Each row has a name. Each question is about the rows just above it.

[-28.3, -28.3, -76.5, -28.3] : <112>
[-13.8, 12.9, 33.3, -0.1] : <6>
[-18.5, 0.5, -18.5, -18.5] : <144>
[-24.0, -30.7, -84.8, 36.6] : <25>
[28.4, 9.5, 4.2, -18.5] : <51>
[-57.2, 8.9, 18.1, 30.3] : <141>
[28.4, 24.3, 4.2, -18.5] : <171>
[-45.5, 21.5, 53.1, 14.2] : <166>
Count the entries of [-18.5]: -> 1
Number of entries in [-57.2, 8.9, 18.1]: -> 3
Which value appears more than once in <112>? -> [-28.3]
Which row holds [-57.2, 8.9, 18.1, 30.3]? -> <141>
The value that <144> holds more than once: -> [-18.5]

[27.2, 30.8, 69.0, 13.7, -4.3, 2.7, -27.7, -36.3, 23.0, 0.3, -14.0] = <143>
[33.6, 22.5, 74.0, 16.2, -2.7, 12.0, -22.5, -29.9, 14.9, 0.8, 12.0] = <203>
[18.2, 11.4, -33.0, -8.9, -3.4, -48.0, -10.4, 3.2, 12.7, -10.3, 16.8] = <8>
[16.6, -13.6, -9.0, -5.1, 3.9, -22.9, -27.8, 12.7, 13.4, 14.8, 9.6] = <162>
[-11.2, -26.5, 7.5, -33.5, 0.1, -27.1, -13.3, -6.7, -26.1, 17.7, 21.5] = <65>
[-2.4, 6.4, 2.4, -22.3, 4.1, -12.6, 6.4, 20.5, 6.4, 7.4, 1.1] = <163>
[22.7, 25.8, 57.0, -5.5, -1.4, -0.1, -22.3, -38.3, 16.1, 0.6, -6.7] = <79>
[-41.8, -9.2, 11.5, -11.9, 33.5, 24.6, 6.3, -22.0, 0.3, 31.4, -26.0] = <157>
[4.1, -8.3, -39.6, -13.0, -1.1, -54.1, -21.2, -5.3, 8.9, 0.0, 24.7] = <53>
[18.8, 7.5, -6.3, 7.5, 4.8, -2.4, -19.7, 1.7, 19.6, 7.5, -5.4] = <31>
[31.5, -15.3, -16.6, 48.7, 6.4, 22.2, 1.3, 6.8, -73.4, 23.2, 17.0] = <40>
[34.0, -12.2, -19.2, 43.0, 12.1, 26.1, 12.6, 5.3, -64.7, 19.6, 13.0] = <133>
Number of entries in [27.2, 30.8, 69.0, 13.7, -4.3, 2.7, -27.7]: -> 7
Count the entries of [4.1, -8.3]: -> 2
Repeated in <163>: -> [6.4]
Which value appears more than once in <203>? -> [12.0]
Number of entries in [31.5]: -> 1
Which value appears more than once in <31>? -> [7.5]

[20.7, -16.4, 11.9, -15.2, -25.2, 20.8, -27.4, -20.1, 10.2, 15.3, -11.3, -12.9, 14.9, -21.3, -7.7, 12.7, 23.2, -27.3, -35.4, -36.7, 11.8, 32.6, -30.7, -29.5, -19.4, -24.2] : <17>
[20.7, -16.4, 11.9, -15.2, -25.2, 20.8, -27.4, -20.1, 10.2, 15.3, -11.3, -12.9, 13.3, -21.3, -7.7, 12.7, 23.2, -27.3, -35.4, -36.7, 11.8, 32.6, -30.7, -29.5, -19.4, -24.2] : <140>
[20.7, -16.4, 11.9, -16.8, -25.2, 20.8, -27.4, -20.1, 19.0, 15.3, -11.3, -12.9, 14.9, -21.3, -7.7, 12.7, 23.2, -27.3, -35.4, -36.7, 11.8, 32.6, -30.7, -29.5, -19.4, -24.2] : <158>
[11.3, -64.4, 16.2, -18.6, -47.4, 11.4, -9.0, -17.7, 5.9, 19.7, -12.5, -16.7, 15.8, -7.4, -32.4, 11.3, 11.3, -52.7, -48.8, -66.1, 26.1, 70.8, -12.7, -13.5, -43.1, 11.3] : <52>
[23.5, -24.3, 8.2, -9.1, -40.2, 31.2, -10.5, -27.0, 12.3, 15.8, -11.5, -10.6, 21.9, -6.4, -10.8, 13.1, 20.3, -28.5, -24.2, -35.7, 10.1, 34.2, -30.2, -18.7, -33.2, -42.5] : <22>
[9.5, -16.3, 7.8, -9.1, -15.5, 8.0, -7.2, -11.4, 4.0, 8.5, -8.0, -5.3, 9.7, -5.4, 8.7, 8.7, 9.9, -17.3, -18.5, -23.6, 7.8, 24.9, -8.8, 8.7, -14.6, -23.8] : <139>
Which value appears more than once in <52>? -> [11.3]
Number of entries in [20.7, -16.4, 11.9, -15.2, -25.2, 20.8, -27.4, -20.1, 10.2, 15.3, -11.3, -12.9, 14.9, -21.3, -7.7, 12.7, 23.2, -27.3, -35.4, -36.7, 11.8, 32.6, -30.7, -29.5, -19.4, -24.2]: -> 26
[11.3, -64.4, 16.2, -18.6, -47.4, 11.4, -9.0, -17.7, 5.9, 19.7, -12.5, -16.7, 15.8, -7.4, -32.4, 11.3, 11.3, -52.7, -48.8, -66.1, 26.1, 70.8, -12.7, -13.5, -43.1, 11.3] is in which row? -> <52>
Number of entries in [20.7, -16.4]: -> 2
How many entries does [20.7, -16.4, 11.9, -16.8, -25.2, 20.8, -27.4, -20.1, 19.0] have? -> 9
Number of entries in [20.7, -16.4, 11.9, -15.2, -25.2, 20.8, -27.4, -20.1, 10.2, 15.3, -11.3, -12.9, 14.9, -21.3, -7.7, 12.7, 23.2, -27.3, -35.4, -36.7, 11.8, 32.6, -30.7, -29.5, -19.4]: -> 25
Number of entries in [11.3, -64.4, 16.2, -18.6, -47.4, 11.4]: -> 6

[20.6, 2.9, -1.9, 35.7, 0.3, 1.2, -0.7, 2.4, 1.9, 57.8, 48.8, 6.5, 1.3, 1.1, 2.2, 0.5, 0.2, 1.0] = <20>
[36.0, 1.3, -0.8, 19.9, 0.2, 0.0, -27.7, 17.4, 0.7, 30.2, 19.8, 1.7, 0.6, 1.7, 2.3, 0.3, 0.5, 0.9] = <7>
[36.0, 0.2, -0.8, 19.9, 0.2, 0.0, -27.7, 17.4, 0.7, 30.2, 19.8, 1.7, 0.6, 1.7, 2.3, 0.2, 0.1, 0.5] = <147>
[-6.1, 2.7, -0.2, 26.4, 0.1, 2.0, 5.5, 3.0, 1.5, 41.5, 45.3, 6.0, 5.1, 1.8, 0.2, 1.5, 0.0, 0.4] = <108>
[19.0, 1.1, -2.2, 38.1, 0.5, 0.0, -13.7, 4.8, 2.7, 80.4, 42.7, 7.4, 0.4, 0.7, 2.9, 0.5, 0.4, 2.1] = <63>
Count the entries of [20.6, 2.9, -1.9, 35.7, 0.3, 1.2, -0.7, 2.4, 1.9, 57.8, 48.8, 6.5]: -> 12
Which row holds [20.6, 2.9, -1.9, 35.7, 0.3, 1.2, -0.7, 2.4, 1.9, 57.8, 48.8, 6.5, 1.3, 1.1, 2.2, 0.5, 0.2, 1.0]? -> <20>
Which value appears more than once in <108>? -> [1.5]
Number of entries in [36.0, 0.2, -0.8, 19.9, 0.2, 0.0, -27.7, 17.4, 0.7, 30.2, 19.8, 1.7, 0.6, 1.7, 2.3, 0.2, 0.1]: -> 17
Repeated in <7>: -> [1.7]
The row with [-6.1, 2.7, -0.2, 26.4, 0.1, 2.0, 5.5, 3.0, 1.5, 41.5, 45.3, 6.0, 5.1, 1.8, 0.2, 1.5, 0.0, 0.4] is -> <108>

